These are the activations of a small neural network, seen along a few directions. Each row is one input.
In each table, some parts of the input vary, and every possible input appears once, in random order.
A made-up example of a description, with smaller parts first: one of 8 places around a ring, together with either a single point or one of 11 places along a line or (one of 3 separate values, together with one of 6 places along a line).
Shared parts are said once, and a part with two or three values counts as separate values.

Rows:
row 1: [  1  -1  17 -11   3  -1  12  22  -8   6 -10  -2   6]
row 2: [ -6 -11  14  -2  -8   2  -4 -22  16  -5 -15  16   6]
row 3: [-20  15  -8   3   9   3 -10 -13   9  -6  -2  11   0]
row 4: [ -1 -14  23  -3  -4   0  -3 -15  13  -1  -7  17 -16]
row 5: [  1  -3   7 -10   0   6  13  20   6   9 -10  10   1]
row 6: [-15   9   9  -7  26  -3  -9   2  -5   2   8  -1  -2]
row 7: [  2  16   4 -10  14  -2   9  25   1 -10  10 -14   4]
row 8: [ 12  22 -18   1  -7  -2  10   1  -4 -13  13  -1   7]
row 9: [  3   9  -9  -1   1  -8   2  22  -9 -12  16  -9  15]
row 10: [  1   2   9  -1 -10   2  12  15   4   1 -12  13 -14]
row 11: [ -2 -17  31 -13  10  -4  -3  -7   1   4  -5   3   4]
row 12: [  6 -16  23 -16  -4 -15 -14  -9  -2   9   1   5   1]
row 13: [-10 -13 -19  34   5  33 -13 -14   5  24   5 -46 -13]
row 14: [-14   3  -5  -2   8 -15 -14  -5 -17   2  17   2   1]
row 15: [  2  20  -4   0   1   2   8  18  13 -14   7   0 -16]
row 16: [ -7   4 -16  -3  12  -9 -12 -15 -18  -6   7   7  -4]
row 17: [ -8   9   2  -6  17  -8 -22   3  -7   5  11   1   2]
row 18: [  0 -23  17  -8  -8 -16  -8 -14 -10   4   4   7   7]
row 19: [  5 -15  11   9  -4  -5  -1 -24  10  -5 -11  17   5]
row 20: [  3 -39   4  28 -11  31  -8 -24  12  24  -9 -43  -6]
row 21: [-15   8  -3 -10  18   0  -7  -3   7   7  11   9 -14]
row 22: [  4 -23 -12  27 -18  32   8   4   1  26 -16 -48  -6]
row 23: [  6  -7 -25  29  -7  34   5   9  11  11   7 -58  -8]
row 24: [-15  13   1   3  12   1  -9  -6   6  -3   6  13 -22]
row 25: [  2  -9   4  -2 -10  -8   5  19 -18   4  -5   3  17]
row 26: [  9  16  -3  -9   6  -7  -4  26   0  -7  13 -11   8]
row 27: [  7 -22   6  -8  -5 -10  -6 -24 -11  -5  -6  12   2]
row 28: [  7   1  -4  10 -10  -3  14   6   1  -3 -17  13   7]
row 29: [ 10  -8  -8  -3  -7  -3   7   9 -18  -5 -14   8  11]
row 30: [ -1 -18  20 -16   2  -2  -1 -12  13   9  -1  13  -8]
row 31: [ -5  14 -11   8   9   3 -10 -19  -9  -3   8  12   8]
row 32: [  8  -1  10 -10  -6  -7  -1  23  -9   9  -7   1  10]
row 33: [ -3   6  -1  -4 -19  -1  13   4   5   1 -18  10   0]
row 34: [ 11   5  -5   0 -18  -2  13  -2 -14   3  -8  12   9]
row 35: [  2  16  -8 -13   7   0  11  20  13  -4  13  -4  -8]
row 36: [  9  20 -18   8  -4  -8  12   6   8 -16   6   0  -3]
row 37: [ -9  11 -11  14  13  -4  -7 -14   4  -6   2  13  -1]
row 38: [  8 -11  10  -2 -12  -4  -2 -31  -4   1  -2  16   7]
row 39: [ 11  10 -20  -1   5  -2   4  12  -9 -21   6  -4   9]
row 40: [ -2  24 -14  -3  -7  -1  10   7  14 -15   3  -2  -2]
- Changing only one part turns row 25 into row 9. The same change can be made to row 33. Which row results? => row 40
- Changing only one part turns row 5 into row 21. The same change can be made to row 1. Which row results? => row 6
- Describe the family of inputs behind these rows. => one of 4 separate values, together with either a single point or one of 9 places around a ring
- Change only the choice among 4 separate values in row 4. List by row number the other rows that result. => row 10, row 15, row 24
- Change only the choice among 4 separate values in row 31. List by row number the other rows that result. => row 8, row 34, row 38

Rows:
row 41: [  4   8 -30  19  -3  18  -5  -8  -4  -1   7 -28  -2]
row 42: [  1  11  19 -22  12 -32   2  12   2 -39   3  48  24]
row 43: [ -1 -20  15  -5   6   4 -13  -5  -4  21   4 -21  -3]
row 44: [  4   2 -10   2   6  10  -3  19  -4  13  13 -40  -3]
row 45: [  2   8 -28  28  -5  13   8  -9   3  -1  -1 -25   2]
row 46: [  6  -3  -8   3  -3   8  10  27   6  10   0 -30 -10]
row 47: [  9   5 -13  12 -10  21  13  18  10   7  -3 -21  -3]
row 48: [ -4 -14  -4  20  -5   7  -3 -34   4   8 -10  -6   2]
row 49: [  0 -16  14   5 -15  15  10  -9  11   8 -17  -2  -6]
row 50: [  0   4  -7   2   1  10   5  17  -4   5   7 -39  -5]
row 51: [ 12  22  18 -29 -11 -32   1   7 -13 -10   1  47  14]
row 52: [  3 -18  12   4  -9  15   2  -6  10  16 -11  -2  -4]
row 53: [ -1 -15  -6  12  -3  12 -16 -32  -4   7  -2  -9  -2]
row 54: [ 19  13  23 -26  -3 -42  10   1  -2 -28   8  41  21]
row 55: [ -8 -23   0  13   1   8 -14 -20  -6  13   6 -10  -2]
row 56: [ -3  -1 -24  20   1  13  -4   4  -6   4  16 -30  -2]
row 57: [  5   6 -10  12 -16  21  20  16  10   0  -9 -20  -5]
row 58: [-29  40   0 -16  36 -15 -21 -16  18 -12  32  28 -27]
row 59: [ -5 -19  18  -5   1   4  -6  -8  -3  13  -1 -20  -5]
row 60: [  6   2 -28  21 -13  17   8   0   6  -4  -7 -18  -9]
row 61: [ -7  11   9 -30  22 -29   1  16  -1 -28  -3  57  21]
row 62: [ -5  25  15 -23  24 -27  -3  20 -20 -16  -7  59  11]
row 63: [ -9  18  12 -28  -1 -35   1  15 -23 -12  -2  53  12]
row 64: [  1 -20  -4  14 -12  11  -3 -25   6   5 -16   0  -9]
row 65: [  0 -25  16  -4  -2   3   0   2   6  18  -9 -12 -11]
- Describe the family of inputs behind these rows. => either a single point or one of 6 places around a ring or (one of 2 separate values, together with one of 9 places around a ring)
- Change only the choice among 2 separate values in row 47. List by row number the other rows that result. => row 52
- Change only the choice among 2 separate values in row 59. List by row number the other rows that result. => row 50

Rows:
row 66: [-16  55  -5 -32  12 -29  -7  28  -5 -13  22  18  34]
row 67: [  0  40   5 -34   9 -19  20  59  -3 -13   3  25  10]
row 68: [ 26  -5  16 -20   0 -30  12  19 -21 -26  -1  42   9]
row 69: [-13 -17  12   4 -16   1 -16 -39  -3  31  -4  -8   7]
row 70: [-14  -7  -2   7   0  17 -23 -28  17  24  19 -55   9]
row 71: [ -7 -16  14  -1  14  -4  -9 -28   5 -13 -15  43  -4]
row 72: [  5 -41  19  11  -7   9   5  -5 -10  23 -22   5 -36]
row 73: [ 11   7 -47  39 -16  30  12  13  -5   6   3 -58  -1]
row 74: [  4 -31   6  14   9  24  -1   6  10  16   2 -43 -35]
row 75: [-11  27 -52  39  -5  34   2 -14  22   0  11 -47 -15]
row 76: [ 20   7  22 -25 -10 -23  21  21   3 -23  -9  45   9]
row 77: [ -5 -19  11  -2  10 -10 -16 -30 -10 -10  -9  33  14]
- Changing only one part turns row 66 into row 67. The same change can be made to row 70. Which row results? => row 74
- Describe the family of inputs behind these rows. => one of 2 separate values, together with one of 6 places along a line
- Change only the choice among 2 separate values in row 73. List by row number the other rows that result. => row 75
- Change only the choice among 2 separate values in row 71. List by row number the other rows that result. => row 77
